A small network was trained on invented records. Each row is its activation on one of them, seen along a few directions.
After each row come some of the record's fields: T, L, Y, F, B, K.
Not every record has every field; a missing one is written missing.
Other fields move the rows too, some of them a lot.
Strong random noise was added to every row along 2 fixed directions; ignore it. To show where, here is one row again and again, with new noise each time:
|  173 |  -83 |   35 |  -10 | -176 | -313 |   -5 |  178 |   50 |   10 | -322 | -235 |   17 |   27 |
| -144 |  102 |   75 |  117 | -390 |  -72 |  242 |  251 |  154 |  305 |  -80 |  -47 |   -9 |   62 |
|   23 |   -1 |   55 |  -11 | -290 | -257 |   86 |  194 |  117 |  215 | -148 | -123 | -152 |   36 |
|  251 | -139 |   26 | -154 | -147 | -480 | -114 |  126 |   58 |   59 | -272 | -240 | -266 |    5 |

| -201 |  -60 |  -77 |   38 |  -17 |   39 |  114 |    7 |   57 |  131 |  174 |  141 | -157 |  -13 |	{T: t2, L: missing, Y: missing, F: f2, B: missing, K: missing}
|   28 |  -54 | -112 |  299 |   30 |  347 |  117 |  -26 |   36 | -255 | -185 |  132 |  578 |  -56 |	{T: missing, L: l1, Y: y2, F: f1, B: missing, K: k2}
|  -75 |  -70 |    7 |   95 |   -8 |   88 | -119 | -105 |  -26 | -156 |  122 |   42 |   -7 |   14 |	{T: missing, L: missing, Y: missing, F: f1, B: b3, K: missing}
|  -16 |   32 |  -60 |   -6 |  197 |  219 |   80 | -232 |  -36 |   -3 |   70 |  206 | -220 | -174 |	{T: missing, L: l1, Y: y2, F: missing, B: missing, K: k4}
|  346 | -230 | -207 |  166 |  -23 | -264 | -140 | -133 |   85 | -171 | -113 | -107 |   68 | -167 |	{T: missing, L: l2, Y: y2, F: f1, B: b1, K: k4}
| -48 | 110 |  71 | -29 |  15 | -97 | -73 | 176 | -15 |  14 | -28 | -47 | 132 | 145 |	{T: t2, L: l2, Y: y1, F: f1, B: missing, K: k1}
| -261 |  -48 |   40 |  -58 |   34 |  318 |  159 | -153 |  -71 |   82 |  349 |  198 | -346 | -227 |	{T: missing, L: missing, Y: missing, F: missing, B: missing, K: missing}
|  183 |   30 |  103 |   -9 |   30 |   76 |  -20 |  119 | -190 | -246 | -358 | -194 |  532 |  178 |	{T: t1, L: l1, Y: y1, F: missing, B: b2, K: k1}
|  131 | -344 |  -60 | -123 |  126 | -157 | -296 | -127 |  -34 |  -72 |   66 |  -10 | -345 |  -82 |	{T: missing, L: missing, Y: missing, F: f2, B: missing, K: missing}
|  493 | -430 | -153 | -178 | -119 | -528 | -587 |  -75 |  -10 | -182 | -241 | -236 |   66 |   97 |	{T: missing, L: l2, Y: y1, F: f1, B: b2, K: k1}
|  262 | -447 | -151 |  -54 |  183 | -205 | -345 | -122 |  -93 | -331 | -201 |  -79 |  -43 |  -62 |	{T: missing, L: missing, Y: missing, F: f2, B: missing, K: missing}
|   15 |  -93 | -108 | -274 |  177 |  -52 |  -95 | -234 | -113 |   29 |  249 |  132 | -403 |    0 |	{T: t1, L: l1, Y: y1, F: missing, B: b1, K: k1}
|  217 |  109 | -101 |   36 |  -11 | -278 |   84 |   -1 |  165 |   84 | -145 | -100 | -271 | -186 |	{T: t1, L: l2, Y: y2, F: f1, B: b1, K: k4}
| -343 |  515 |   61 |  181 | -113 |  360 |  651 |   64 |  275 |  470 |  262 |  185 | -259 | -315 |	{T: t2, L: l2, Y: y2, F: missing, B: missing, K: k4}
|  -97 |  129 |  237 | -131 | -191 | -191 | -155 |  -20 |  -13 |  364 |  259 |  147 | -347 |  119 |	{T: missing, L: l2, Y: y2, F: f1, B: b4, K: k3}
|  143 |   36 |  134 |  -22 |  178 |  -10 | -128 |   89 |  -90 | -117 | -113 |  -28 |   58 |   95 |	{T: t2, L: l1, Y: y2, F: f1, B: missing, K: k3}
| -427 |  180 |   70 |  212 | -121 |  356 |  401 |  165 |   66 |  243 |  227 |  164 |  118 |   35 |	{T: t2, L: missing, Y: missing, F: f2, B: missing, K: missing}
|   -1 | -165 |    1 |  214 |  314 |  499 |  112 | -132 | -259 | -579 | -177 | -124 |  574 | -245 |	{T: missing, L: missing, Y: missing, F: missing, B: missing, K: missing}
| -187 |  -61 |   20 |   58 |   97 |  423 |  201 | -114 | -115 | -125 |  156 |  128 |   44 | -237 |	{T: missing, L: missing, Y: missing, F: missing, B: missing, K: missing}
|   -1 |  -82 | -107 |  149 | -287 |   53 |  -47 |    7 |  174 |   -6 |  -72 |  -10 |  341 |   20 |	{T: missing, L: l2, Y: y1, F: f1, B: b2, K: k1}
| -230 |  216 |  231 |   74 |  -73 |  177 |  171 |   93 |  -38 |  216 |   57 |  166 |  196 |  336 |	{T: t1, L: l1, Y: y2, F: f1, B: b2, K: k4}
| -255 |  -33 |  -80 |  406 |  -77 |  324 |  256 |  127 |  -84 | -134 | -116 |   23 |  707 |  191 |	{T: t1, L: missing, Y: missing, F: f2, B: b1, K: missing}
|   13 |   88 |    9 |  196 |   71 |  256 |  285 |  145 |  -59 | -299 | -292 | -149 |  478 | -211 |	{T: t2, L: missing, Y: missing, F: missing, B: missing, K: missing}
|  -97 |  218 |    5 |  185 |  150 |  253 |   52 |  -90 | -113 | -137 |  -61 |  -12 |  247 | -112 |	{T: missing, L: l2, Y: y2, F: missing, B: b3, K: k3}
|  158 | -101 |  -38 | -103 |  163 | -223 |  -51 |  -77 | -194 | -236 | -138 | -164 |  -80 |   29 |	{T: t1, L: missing, Y: missing, F: missing, B: b1, K: missing}
|  158 | -264 | -161 | -127 |  162 |  106 | -259 | -208 | -167 | -177 |   47 |  108 |  -69 |  -23 |	{T: missing, L: l1, Y: y1, F: missing, B: missing, K: k1}
|  442 | -332 | -251 |  -66 | -119 | -485 | -202 | -209 |  154 |  -36 |  -76 |  -38 | -205 | -169 |	{T: missing, L: l2, Y: y2, F: f1, B: b2, K: k2}
|  -22 |  327 |  111 |   80 |  384 |  178 |  324 |  -43 |  -72 |  -84 | -170 | -109 |  185 | -224 |	{T: t2, L: l2, Y: y2, F: missing, B: missing, K: k4}
|  -38 |  -75 |   32 |  101 |    0 |  -56 |  -45 |  153 |  -70 | -151 | -122 |   -2 |  300 |  179 |	{T: t2, L: missing, Y: missing, F: f1, B: missing, K: missing}
|  350 |  -83 |   32 | -303 |  170 | -241 | -216 |   30 |  -96 |  -73 | -107 | -190 | -304 | -102 |	{T: t2, L: l1, Y: y1, F: missing, B: missing, K: k1}
|  200 |  -88 | -115 |   48 |  -35 | -211 |  -76 |  -95 |  195 |   32 | -193 |  -30 |   -9 | -107 |	{T: missing, L: l2, Y: y2, F: f1, B: b4, K: k4}
|   63 |  -54 |    3 |  199 |   -1 |  -16 |   43 |  234 |  -73 | -258 | -378 | -220 |  560 |   -4 |	{T: t2, L: missing, Y: missing, F: f2, B: missing, K: missing}
|   57 |  158 |  271 | -209 |   67 | -161 | -157 | -116 |  -88 |  103 |  -51 |  -72 | -153 |  -32 |	{T: missing, L: l2, Y: y2, F: missing, B: b4, K: k3}
|  -35 |  124 |   53 |   11 | -406 | -147 |   71 |  197 |   48 |  259 |  -18 |   38 |  151 |  228 |	{T: t1, L: l2, Y: y1, F: f1, B: b2, K: k1}
| -286 |   -1 | -231 |  262 | -416 |  283 |  100 |   -7 |  250 |  274 |  399 |  282 |   53 |   44 |	{T: missing, L: l2, Y: y1, F: f1, B: b1, K: k1}
|   -9 | -192 | -136 |  183 |  -95 |  294 | -130 |  -20 |  -62 | -239 |  128 |  254 |  456 |  143 |	{T: missing, L: l1, Y: y1, F: f1, B: missing, K: k1}
|  273 | -471 | -138 | -128 |  219 | -218 | -393 | -153 | -123 | -376 | -188 |  -62 |  -59 | -127 |	{T: missing, L: missing, Y: missing, F: f2, B: missing, K: missing}
| -131 |  193 |  -23 |  174 | -393 |  -78 |   65 |  293 |   91 |  379 |   55 |    2 |   57 |  120 |	{T: t1, L: l2, Y: y1, F: f1, B: b3, K: k1}
|  447 | -225 |   23 | -253 |  498 | -168 | -353 | -154 | -336 | -505 | -282 | -289 |  105 |  165 |	{T: t1, L: l1, Y: y2, F: missing, B: b1, K: k1}
|  -78 |  124 | -163 |  359 |  -66 |  317 |  221 |  -67 |  167 |  -10 |  -56 |   73 |  275 | -114 |	{T: missing, L: l2, Y: y2, F: f1, B: b1, K: k4}

Here are new rows. What are their fields?
|   82 | -213 |  -58 |  174 |   84 |   27 | -224 |  -44 |  -56 | -409 | -108 | -101 |  347 |    5 |	{T: missing, L: missing, Y: missing, F: f1, B: b3, K: missing}
| -140 | -160 |  -93 |  138 |  -76 |  180 |    5 |  -21 |   15 |  -64 |   80 |  139 |  110 |  -99 |	{T: missing, L: missing, Y: missing, F: f2, B: missing, K: missing}
|  316 | -221 |  -85 |   -7 | -172 | -276 | -308 |  -39 |  -27 | -182 | -255 | -158 |  364 |   58 |	{T: missing, L: l2, Y: y1, F: f1, B: b2, K: k1}
| -479 |  -58 |  -65 |  290 | -286 |  410 |  206 |   48 |   93 |  316 |  356 |  353 |   32 |   76 |	{T: missing, L: missing, Y: missing, F: f2, B: missing, K: missing}
|   77 | -137 |   14 | -265 |  173 |  -64 | -263 | -153 | -243 |  -44 |  211 |   41 | -328 |  247 |	{T: t1, L: l1, Y: y2, F: missing, B: b1, K: k1}
|  -62 |  -11 |   70 |   -9 |   36 |  -21 |  -31 |  114 |  -87 | -156 |  -37 |   43 |  200 |  135 |	{T: t2, L: missing, Y: missing, F: f1, B: missing, K: missing}
|  -80 |   55 | -213 |  144 |  -32 |  192 |   -4 |  -93 |  -36 |  -78 |    5 |   35 |  211 | -122 |	{T: missing, L: l2, Y: y1, F: missing, B: b3, K: k1}
|  280 | -217 | -240 | -135 |  -28 | -120 | -191 | -225 |   55 | -153 | -207 | -107 |   11 | -112 |	{T: missing, L: l2, Y: y1, F: missing, B: b2, K: k1}
|  -21 | -257 | -169 |  314 | -120 |  149 |  -79 | -100 |  -56 | -305 |  -12 |  114 |  413 |   85 |	{T: missing, L: missing, Y: missing, F: f1, B: b1, K: missing}
|  120 | -364 | -157 |  -64 |  -17 |  -22 | -422 | -110 | -104 | -105 |  162 |  185 |  -27 |  188 |	{T: missing, L: l1, Y: y1, F: f1, B: missing, K: k1}
|  203 | -366 | -170 | -274 |   27 | -269 | -499 | -182 |  -50 |  -11 |  155 |  183 | -443 |  128 |	{T: missing, L: l1, Y: y1, F: f1, B: missing, K: k1}
|  228 | -330 |  -99 | -277 |  326 |  -94 | -235 | -275 | -206 | -416 | -100 |  -26 | -259 | -302 |	{T: missing, L: missing, Y: missing, F: missing, B: missing, K: missing}
|  283 | -423 | -149 |   65 |    8 | -298 | -377 | -169 | -111 | -349 |  -89 |  -74 |   36 |   61 |	{T: missing, L: missing, Y: missing, F: f1, B: b1, K: missing}
| -186 | -201 | -152 |  351 |  -86 |  368 |   97 |   41 |  -35 | -208 | -111 |  114 |  602 |   -8 |	{T: missing, L: missing, Y: missing, F: f2, B: missing, K: missing}
|  150 |  -42 |   40 |  232 | -129 | -119 |   15 |  365 |   51 | -206 | -410 | -258 |  572 |   24 |	{T: t2, L: missing, Y: missing, F: f1, B: missing, K: missing}
|   46 | -136 | -344 |  366 | -149 |  198 |  -98 |  -97 |  -48 | -295 | -208 |   42 |  634 |   55 |	{T: missing, L: l2, Y: y1, F: f1, B: b1, K: k1}
| -271 |   85 | -130 |  338 | -292 |  265 |   28 |   96 |   61 |  179 |   57 |   46 |  405 |   34 |	{T: missing, L: l2, Y: y1, F: f2, B: b3, K: k1}
|  165 | -274 | -110 | -107 |  148 |  -48 | -246 | -159 | -118 | -229 |  198 |   60 |   -9 |  193 |	{T: t1, L: l1, Y: y1, F: f1, B: b1, K: k1}
| -239 |  136 |   78 |  252 | -354 |  160 |  227 |  262 |  129 |  207 |  139 |   95 |  155 |   38 |	{T: t2, L: missing, Y: missing, F: f1, B: missing, K: missing}
|  258 | -369 | -211 | -225 |   96 | -288 | -531 | -180 |  -82 | -129 |   -8 |  124 | -335 |   87 |	{T: missing, L: l1, Y: y1, F: f1, B: missing, K: k1}
